These are the activations of a small neural network, seen along a few directions. Each row is one input.
In each table, some parts of the input vary, and every possible input appears once, in random order.
A made-up example of a description, with smaller parts first: one of 4 places along a line, together with either a single point or one of 9 places along a line or (one of 2 separate values, together with one of 8 places around a ring).
Shared parts are said once, and a part with two or three values counts as separate values.
(in the rows, 128 means zero)

Other details of the inputs vary at random and push rows far along two fixed directions, the same in every table; ignore that.

Rows:
x1: [117 149 123 131 128 131 127 156  94 167 131 116 134 127 121  84]
x2: [131 151 148 127 143 134 134 137  82 173 151 121 130 120 125 120]
x3: [127  96 135 124 131 129 125 109 170  60 115 131 115 126 147 147]
x4: [108 106  98 143 133 170 169 133 212  90 136 116 141 144 155 143]
x5: [126  85 134 121 130 127 131  97 162  60 117 129 115 126 148 150]
x6: [105 103  87 153  99 169 159  90 158 106 152 126 153 145 162 122]
x7: [126 145 109 143  92 155  91 126 158  85 122 148 123 135 159 116]
x8: [114 100 137 128 155 122 148 164 102 160 115 109 130 128  98 128]
x9: [116  90 142 122 155 115 146 151  90 155 114 109 126 125  98 131]
x10: [121 144 100 150 134 172 177 124 159 158 159 128 155 132 142 141]
x11: [139 117 127 122 133 124 143 103 126 142 144 123 135 142 136 147]
x12: [163 126 171 110 114  87  64  80 113  75 110 156  95 125 140 160]
x13: [111 117 135 120 157 103 139 160 107 150 127 101 121 104 103 126]
x14: [142 158 145 120 144 113 129 151 108 176 131 117 122 136 115 126]
x15: [100 126  97 143 131 154 180 142 109 183 154  99 160 139 128  88]
x16: [131 126 111 136 107 119 112 110 155  91 110 137 129 148 147 127]
x17: [128 138 110 130 102 131 105 119 162  85 112 151 130 140 136 127]
x18: [129 140 113 130 117 117 120 139 140 128 112 126 131 146 133 112]
x19: [131 100 168 105 137  71  78 116  91  83 103 130  89  90 113 145]
x20: [130 168 111 136 143 150 170 173 145 199 149 105 142 151 122 124]
x21: [120 138 124 130 134 117 138 142 101 167 122 123 137 119 112  91]
x22: [128 157 123 115 127 116 119 171 114 165 116 125 133 133 102  94]
x23: [135 115 135 127 127 136 109 135 187  62 112 134 111 128 148 141]
x24: [120 103 134 137 135 134 123 152 140 114 110 127 123 132 118 144]
x25: [111  81 114 129 123 126 135  98 155  73 131 124 120 114 143 164]
x26: [122 148 123 131 131 121 131 153 108 167 119 124 134 119 113  89]
x27: [126 116 115 140 103 130 116  90 147  86 120 150 129 124 146 123]
x28: [160 147 177 102 125  89  72 109  92 105 112 155 101 112 111 146]
x29: [136 156 140 137 123 150 115 125 120 128 145 140 121 125 144 137]
x30: [167 176 189 105 139  88  66 149  65 152 107 147  89  90 101 117]
x31: [127 149  97 157 115 184 154 115 190 117 152 145 144 134 158 155]
x32: [122 118 122 115 134 108 152 129  95 165 130 115 144 132 102 100]
x33: [120 116 125 125 133 113 149 121  91 167 131 118 140 117 111  94]
x34: [142 130 164  98 133  67  88 126  60 138  99 134 113 113  91  99]
x35: [134 126 139 119 147 127 153 115  87 180 151 121 140 112 116 128]
x36: [163 138 171 113 113  89  59  90 118  74 106 158  92 125 139 158]
x37: [114 115  94 133 138 128 185 137 119 186 140  94 159 153 120 100]
x38: [115 139 125 131 129 127 134 144  88 166 133 113 137 127 121  86]
x39: [114 136 130 126 154 115 130 188 128 158 129 100 121 107 102 119]
x40: [131 153 122 120 129 109 119 170 115 169 112 114 129 142 115  94]
x41: [112 126  94 135 139 130 181 146 125 185 136  95 158 154 120  98]
x42: [131 138 151 123 143 129 135 124  73 171 154 121 131 119 125 123]
x43: [140 120 134 114 129 127 134  98 120 132 144 135 136 130 123 150]
x44: [141 168 139 137 119 155 109 139 128 129 143 142 116 125 143 134]
x45: [111 120 119 135 140 126 130 153 154 114 130 113 122 113 123 140]
x46: [147  75 176  94 127  82  79  77 113  36  95 144  85 105 136 150]
x47: [115 144  77 157 100 176 140 135 197 112 132 141 147 140 155 118]
x48: [125 106 125 145 115 150 105 144 180  75 107 144 121 136 137 158]
x49: [131 125 150 117 142 127 139 113  68 172 159 119 134 118 125 125]
x50: [121  65 126 133 121 134 126  98 142  71 114 137 118 133 137 167]
x51: [162 158 176 103 123  93  67 120  98 105 109 156  96 113 110 144]
x52: [125 128  97 140 119 168 164  99 177 116 155 137 152 147 145 162]
x53: [111 129  82 147 107 157 156 118 183 107 133 135 156 153 143 127]
x54: [143 168 132 125 121 142 121 144 146 135 132 140 125 132 122 143]
x55: [124 126  98 151 119 176 164  92 175 118 158 141 151 133 158 158]
Description of these inputs: one of 5 places along a line, together with either one of 3 separate values or (one of 2 separate values, together with one of 4 places along a line).
Changing only the place on the line of 5 turns x39 into x19. The same change can be made to x47. Which row results? -> x27
Changing only the place on the line of 5 turns x11 into x12. The same change can be made to x35. Which row results? -> x55
Change only the choice among 2 separate values in x52. List by row number the other rows that result. -> x34
Change only the choice among 3 separate values in x4. List by row number the other rows that result. -> x24, x45
Change only the choice among 2 separate values in x28. List by row number the other rows that result. -> x53
Change only the place on the line of 5 in x24. List by row number the other rows that result. -> x8, x9, x48, x50

Rows:
x56: [139 152 125 128 122 124 117 111  95 155 143 140 127 131 123 107]
x57: [134 154 139 123 122 120 120 150 119 148 118 127 132 126 124 118]
x58: [137 157 150 120 120 125 127 143 112 152 126 125 138 119 132 132]
x59: [117 105 123 127 151 112 123 146 116 129 121 116 111 128 105 107]
x60: [127 110 137 116 149 109 135 130 113 137 126 117 121 123 111 127]
x61: [135 155 143 122 121 123 121 146 113 150 121 127 133 126 126 127]
x62: [138 158 156 119 119 128 130 139 109 152 130 123 139 110 138 137]
x63: [ 83  96  31 173 144 211 237 139 223 153 177  99 174 176 145 137]
x64: [133 154 134 124 127 119 115 152 122 144 117 128 126 125 118 108]
x65: [128 151 128 129 126 123 111 158 122 143 115 129 125 125 117 103]
x66: [138  90 116 140 101 137  92  43 156  33 131 170 109 139 162 152]
x67: [121 106 127 122 149 111 128 141 117 133 121 116 117 128 109 114]
x68: [127 111 143 116 145 113 139 128 107 138 128 117 127 119 115 136]
x69: [136  93 140 133  97 137  97  67 170  26 118 160 115 119 166 188]
Changing only one part turns x60 into x61. The same change can be made to x66. Which row results? -> x56
What do these inputs look like to the network? -> one of 2 separate values, together with either a single point or one of 6 places along a line
Change only the place on the line of 6 in x64. List by row number the other rows that result. -> x57, x58, x61, x62, x65
Change only the choice among 2 separate values in x68. List by row number the other rows that result. -> x58

Rows:
x70: [126 125  91 145  84 156 121  77 194  59 127 159 143 151 167 137]
x71: [120  65 134 121 132 118 129  93 141  76 133 123 124 122 135 167]
x72: [128 137  96 139 116 158 165 103 164 142 151 133 154 147 144 137]
x73: [101 142  72 155 155 195 237 180 174 220 172  88 179 171 124 132]
x74: [104  73 119 115 150 113 175 129  96 149 124  96 136 129 106 120]
x75: [102 147  81 145 161 183 240 167 129 250 187  77 178 147 125 102]
x76: [135 137 152 114 137  91  97 168  84 158  99 118 114 125 100  99]
x77: [134 134 143 121 121 105 104 125  88 138 114 132 126 134 120 102]
x78: [136 152 157 111 143  93 105 150  79 158 126 116 109 109 110 111]
x79: [127 132 147 126 125 117 106 128  84 133 122 135 122 109 118 102]
x80: [135 139 132 130 120 112 102 126 123 119 120 135 119 133 129 136]
x81: [140 135 154 123 133 121 111 118  83 144 132 138 119 104 121 127]
x82: [134 131 116 128 108 122 104 127 165  91 107 144 123 134 135 125]
x83: [127 135 156 118 141 103  99 170  82 154 108 123 110 100  98  98]
x84: [146 150 172 104 156 104 110 156  84 158 124 119 106 112 105 124]
x85: [131 134 136 125 124 119 100 145 134 109 113 128 111 120 132 116]
x86: [146 140 134 122 119 131 113 115 163  95 122 149 121 136 132 156]
x87: [127 137 137 133 123 124 104 128 118 114 127 138 117 108 127 136]
x88: [132 127 130 141 115 161 112 111 174  69 130 156 119 123 150 171]
x89: [100  65  95 146 140 149 183 106 197  82 129 111 143 139 148 155]
x90: [132 135 138 125 117 122 108 117 113 111 126 134 121 124 139 109]
x91: [133 134  97 144  91 145 110  87 202  55 127 158 130 142 162 162]
x92: [148 138 156 115 133 102 108 120  75 159 124 132 119 126 116 122]
What do these inputs look like to the network? -> either one of 3 separate values or (one of 4 places along a line, together with one of 5 separate values)
Change only the place on the line of 4 in x75. List by row number the other rows that result. -> x72, x81, x92
